Each row below is a small network's average activation on inputs in which a field has the value named, seen along a few directions.
Values that are neighbours, or in one group, have similar rows; names and order tell nothing.
In the rows, 500 means zero.
Strong random noise was added to every row along 2 fixed directions; ignore it. To show where, here is one row again and again, with new noise each time:
[399 471 486 615 430 534 666 439 311 487 563 428 467 491 567 407 506]
[424 510 504 481 427 480 497 569 620 507 535 350 515 540 562 497 444]
[436 546 554 388 455 634 455 687 556 551 437 568 507 423 414 608 314]
[390 469 505 644 448 659 747 428  80 500 522 606 433 392 482 417 468]


Field Vusu:
t6: [574 427 492 521 492 545 502 527 296 408 507 662 488 405 484 551 480]
t3: [521 517 468 458 549 538 545 402 420 496 437 633 462 518 423 554 490]
t7: [555 487 459 399 481 408 355 541 735 520 469 432 453 565 442 569 578]
t2: [548 457 472 676 538 339 606 270 512 491 611 302 564 641 650 260 782]
t9: [538 515 449 458 538 512 410 598 584 506 472 512 507 488 511 594 366]
t11: [404 538 523 489 440 501 499 552 548 506 531 414 506 480 560 531 453]
t12: [531 472 499 457 452 583 420 590 515 502 438 557 488 383 473 586 424]
t10: [498 486 466 760 643 480 776 214 109 423 538 579 458 475 556 252 692]
t8: [410 455 494 581 499 483 660 348 424 534 557 419 434 528 492 465 602]
t5: [453 573 604 555 563 585 562 478 402 535 477 561 499 451 451 404 528]
t4: [637 536 515 444 535 382 333 540 696 496 505 526 616 611 539 499 558]
t1: [608 420 441 475 504 412 440 414 391 465 520 562 477 531 473 515 541]
Each value of Vusu is a pair of two hidden parts, and every pair occurs once (4 first parts, 3 second parts).
Q: t7 and t2 share the first part; t7 and t8 share the second. Which value has the first part of t8 and the second part of t2?
A: t5
Q: t1 and t6 share the first part; t1 and t3 share the second. Which value has the first part of t3 and the second part of t6?
A: t9

Field Nosab:
h12: [620 432 487 472 570 488 505 457 210 463 454 914 510 503 398 473 541]
h8: [314 459 453 739 387 617 845 378  96 441 606 365 479 519 771 298 491]
h5: [603 467 403 670 622 156 544 147 604 430 676 262 537 758 680 235 821]
h1: [485 446 429 480 396 351 424 475 765 510 510 272 412 628 518 677 554]
h10: [382 736 725 363 596 815 447 737 555 718 365 702 443 357 197 526 228]
h6: [361 546 551 487 462 567 640 603 499 558 452 445 486 393 518 400 472]
h11: [554 433 517 198 536 747 295 904 396 444 309 897 531 108 349 904  52]
h2: [607 369 509 388 368 456 288 623 612 480 568 455 525 483 530 651 525]
h3: [639 661 543 389 649 548 453 572 772 615 253 688 501 514 339 573 477]
h7: [273 590 516 563 476 444 490 555 747 484 580 178 544 565 559 431 510]
h4: [507 392 403 504 431 420 440 409 486 424 617 403 486 596 579 614 525]
h9: [697 535 492 531 503 296 353 350 768 464 568 284 624 659 559 361 706]
Each value of Nosab is a pair of two hidden parts, and every pair occurs once (4 first parts, 3 second parts).
Q: h10 and h3 share the first part; h10 and h7 share the second. Which value has the first part of h7 and the second part of h3?
A: h5
Q: h2 and h6 share the first part; h2 and h11 share the second. Which value has the first part of h11 and the second part of h6?
A: h8
